Each row below is a small network's average activation on inputs in which a field has the value named, seen along a few directions.
Values that are neighbours, or in one group, have similar rows; names and order tell nothing.
(in the rows, 500 means zero)
Random noise pushes rows far along 2 fixed directions. That doesn't count. These rows show it; they differ only by the noise:
[761 596 382 646 496 453 515 425 604 446 743 499 505 503 486]
[580 515 415 604 540 537 544 498 535 481 525 441 438 518 514]
[634 554 344 604 669 332 140 541 664 544 609 606 468 335 630]
[541 488 459 603 460 667 798 473 454 443 467 336 417 632 441]


Values of Y:
y14: [433 623 553 432 429 413 393 465 419 443 506 701 684 553 478]
y7: [281 330 458 529 659 654 489 635 452 562 162 384 336 507 600]
y12: [399 381 492 524 599 660 502 645 412 521 330 397 385 512 601]
y8: [644 495 552 637 482 504 447 522 589 454 822 596 560 518 569]
y4: [518 583 496 394 464 296 239 452 474 577 486 646 628 513 463]
y5: [155 478 588 321 510 428 292 561 376 504 166 598 538 487 598]
y6: [327 409 432 528 611 593 543 575 484 581 252 388 334 454 586]
y3: [739 498 452 636 624 348 157 544 670 466 841 640 541 391 655]
y10: [323 477 387 445 431 548 481 512 563 482 402 506 575 440 374]
y9: [237 441 462 464 541 464 258 529 515 582 402 548 444 273 570]
y18: [648 535 588 411 490 438 672 457 440 493 416 489 537 549 461]
y2: [655 577 380 515 534 402 580 375 576 526 647 450 500 470 461]
y11: [754 623 501 434 443 422 830 440 522 451 594 407 584 582 371]
y13: [516 498 575 552 520 541 279 567 519 484 656 585 488 445 538]
y16: [506 465 589 546 416 582 527 436 544 465 743 534 554 496 438]
y1: [563 516 615 353 561 247 338 506 555 596 401 625 544 414 594]
y15: [158 389 549 401 595 583 203 650 481 619 302 482 428 321 584]
y17: [494 513 583 354 361 445 682 426 404 512 420 516 490 595 361]
The values of Y form a line.
Question: A walk along Y starts at y10 and steps to its neighbour y9. Put y4, y5, y6, y16, y15, y17 in the order it reaches them.
Answer: y15, y16, y6, y17, y4, y5
Question: Name the neighbours of y12, in listed order.
Answer: y7, y3
Question: Name the neighbours of y18, in listed order.
Answer: y11, y1

Values of H:
h14: [200 445 436 487 450 609 514 508 502 473 281 464 463 393 477]
h12: [495 462 564 553 333 668 746 450 529 448 654 455 476 550 351]
h18: [403 535 524 405 548 253 127 478 471 476 543 735 619 414 587]
h16: [684 604 549 413 476 402 622 360 484 515 531 467 520 576 469]
h1: [514 463 608 575 345 781 795 490 342 429 647 371 482 653 428]
h10: [374 390 604 535 426 683 638 537 481 535 581 413 478 557 464]
h17: [353 435 482 516 458 574 458 492 528 485 491 460 503 363 465]
h3: [585 518 404 501 497 546 717 460 506 516 430 393 415 582 411]
h5: [748 560 349 671 621 374 336 555 621 523 749 573 517 398 603]
h6: [608 528 322 556 658 400 333 492 639 529 557 485 483 375 574]
h13: [553 534 582 394 490 358 489 521 497 569 417 518 568 482 533]
h9: [436 570 588 469 366 468 546 419 381 411 511 615 554 691 406]
h15: [620 451 484 632 581 563 454 582 544 476 587 470 463 560 612]
h4: [845 611 424 476 370 384 740 321 550 459 675 502 521 543 425]
h8: [308 524 582 346 520 459 332 563 430 566 224 579 544 481 492]
h11: [667 534 353 634 579 448 456 555 605 482 587 481 479 460 518]
h7: [386 467 589 326 532 388 500 465 474 516 357 539 588 514 465]
h2: [417 453 543 562 653 613 309 650 453 527 407 489 397 455 645]
The values of H form a line.
Question: Name the neighbours of h5, in listed order.
Answer: h15, h11
Question: Name the neighbours of h14, in listed order.
Answer: h17
Question: Name the neighbours of h13, in listed order.
Answer: h16, h7
Question: Name the neighbours of h1, in listed order.
Answer: h10, h2
